Here are a small network's activations along a few directions, averaged over the inputs that share one value of a field.
Values that are neighbours, or in one group, have similar rows; names and order tell nothing.
Strong random noise was added to every row along 2 fixed directions; ignore it. To show where, here is one row again and again, with new noise each time:
[ -72  -67  -27  -32  -40  136   52  118   36 -184   52 -107  172  -26
  112   60   92 -376]
[-492  -78  249  584 -100  -27  -35  143 -269 -398  330  461 -305 -103
  741 -388  424  185]
[-123   43  -34  -86 -126  211   43  300  -37 -117  -81 -342  309    6
   93 -111   27 -454]
[ 169 -197 -137 -228   91  114  100 -113  253 -176   98  -61  207  -33
 -130  458   31 -518]


Values of Buk:
c11: [ 196   15 -264 -129   74   29   99  -19  142   84   16  -75  174   85
 -254  200  -91  -84]
c2: [ 468 -151 -264 -162    3 -110 -119 -194  133  358 -289  -52  258  104
 -632  241 -135  106]
c6: [ 234   27 -177 -412  -37  114   96 -143   22  197  -80 -482  120   54
 -608  329 -228 -366]
c4: [-201  312  139  121  -18  -28   24  226 -236   34 -108 -140 -194   47
  529 -545 -102  256]
c12: [-197  303   63   17 -205  205    8  399 -344  196 -283 -355   95  -20
 -138 -576  -58  259]
c7: [ -81   15 -101 -187 -145   78   25  217   25  -11  -80 -386  282   96
   18  -37   -2 -511]
c3: [  -9   30  217  214  217 -194  -17 -216   65  -14  139  475 -197  -94
  291 -100   10  605]
c1: [ 426 -118 -226 -121  234 -145   31 -421  359  179  138  389  136   85
 -353  745    8   52]
c10: [ -30  279  120  147  -72   43 -335  170  -87  274 -241 -188   51   40
  -39 -483 -243  449]
c5: [-261    0  257   13   32 -236   90 -109   68  -19  174  125 -338  -44
  419  -63  136 -118]
c8: [  17   53  132   85 -146   58 -195  183 -163  108 -405 -187  -71   40
 -333 -268 -154  362]
c9: [-188  -71    4  -71  -64   31  110  103 -198 -253  121   36 -170 -115
  157  -28   25 -177]
A value of Buk combines one of 4 hidden first parts with one of 3 second parts; all combinations occur once.
Q: c9 and c7 share the first part; c9 and c12 share the second. Which value has the first part of c12 and the second part of c7?
A: c1
Q: c10 and c2 share the first part; c10 and c4 share the second. Which value has the first part of c4 and the second part of c2?
A: c11

Values of Fogi:
h7: [-451 -378   18  599 -130 -109   24 -231 -294 -272  621  574 -632 -224
  316   11  782   29]
h1: [ 847  136 -265 -672  214  105 -205 -147  276  223 -674 -800  291   85
 -554   52 -840   31]
h8: [ -14   91  -90  337 -387   30 -428  662 -294  214 -596  -47  620  183
 -398 -509   77  320]
h9: [ 358 -416 -571 -452  -39  -71  196 -400 -126  -45  200   86 -132 -145
 -800  897  173 -597]
h6: [-681  415  227  236 -259   56   35  698 -189   73  -42 -380  349  104
  901 -970  133 -250]
h5: [-506 -219  200  445  -84   21  -43   32 -112 -476  395  382 -282 -202
  569 -204  433 -100]
h2: [-174  350  313 -471  -69   94  243  457   34  182 -375 -496  372  101
  409 -360 -344 -316]
h3: [ 162  354  217 -234  307  -42  117 -264  399  128   88 -257 -409  227
  161  256 -452   11]
h4: [  16  208   45  224   -7  214  -23  106 -192  210 -155   30  285   -1
 -416 -224 -134  736]
Fogi is arranged as a ring.
Q: What is the length, in steps, of the shortest route from h9 to h3?
A: 4
Q: List every value one step from h4, in the order listed.
A: h1, h8

Values of Bel:
p4: [ 294 -282 -310 -484  215    4  215 -218  528   48  121 -221  298  -14
  -80  469   49 -737]
p10: [-543   58  298  449  -33  -73  114  -25 -244 -342  554  569 -581 -128
  682 -151  409  128]
p9: [  81  178   56 -100   91   19   31  132  148  260 -246 -283  314  153
  258 -231 -215   65]
p12: [-154  107  337  232  155  -64  140 -252    5  -66  258  298 -488  -11
  263  -28  -37  532]
p11: [ -47    5  349   29   49  -37 -135   24   29  -85 -104   86 -341 -115
  320 -362  -70  330]
p2: [-103  257  -24  195 -129   57   30   66 -327  169  -39 -195  -58   89
 -168 -203  -71  316]
p6: [ 184 -236 -203 -312  120  170  352 -244   53  -70  141   72  131 -139
 -461  538   23 -149]
p1: [ 158  223  -89 -208 -214   61 -357  317 -268  211 -451 -305  239  -30
 -383 -248 -243  -14]
p3: [-297 -101   61  304 -242 -102 -229  150 -315 -241  -86  117  -84    2
   38 -170    5   73]
p7: [-232  -31  -46 -147 -136  -68 -142  164  -61 -121  -25 -219   42  -52
  220 -118  -63 -536]
p8: [-120  -72   93  647  -43  -37  -71   -4 -138 -201  253  584 -151  -21
  347 -171  517  405]
p5: [ 203  -80 -160  188   56 -118  -66   -9  161  179  -58  159   99  175
 -213   21  110  300]
A value of Bel combines one of 4 hidden first parts with one of 3 second parts; all combinations occur once.
Q: p4 and p10 share the first part; p4 and p5 share the second. Which value has the first part of p5 and the second part of p10?
A: p2
Q: p8 and p6 share the first part; p8 and p9 share the second. Which value has the first part of p9 and the second part of p6?
A: p12
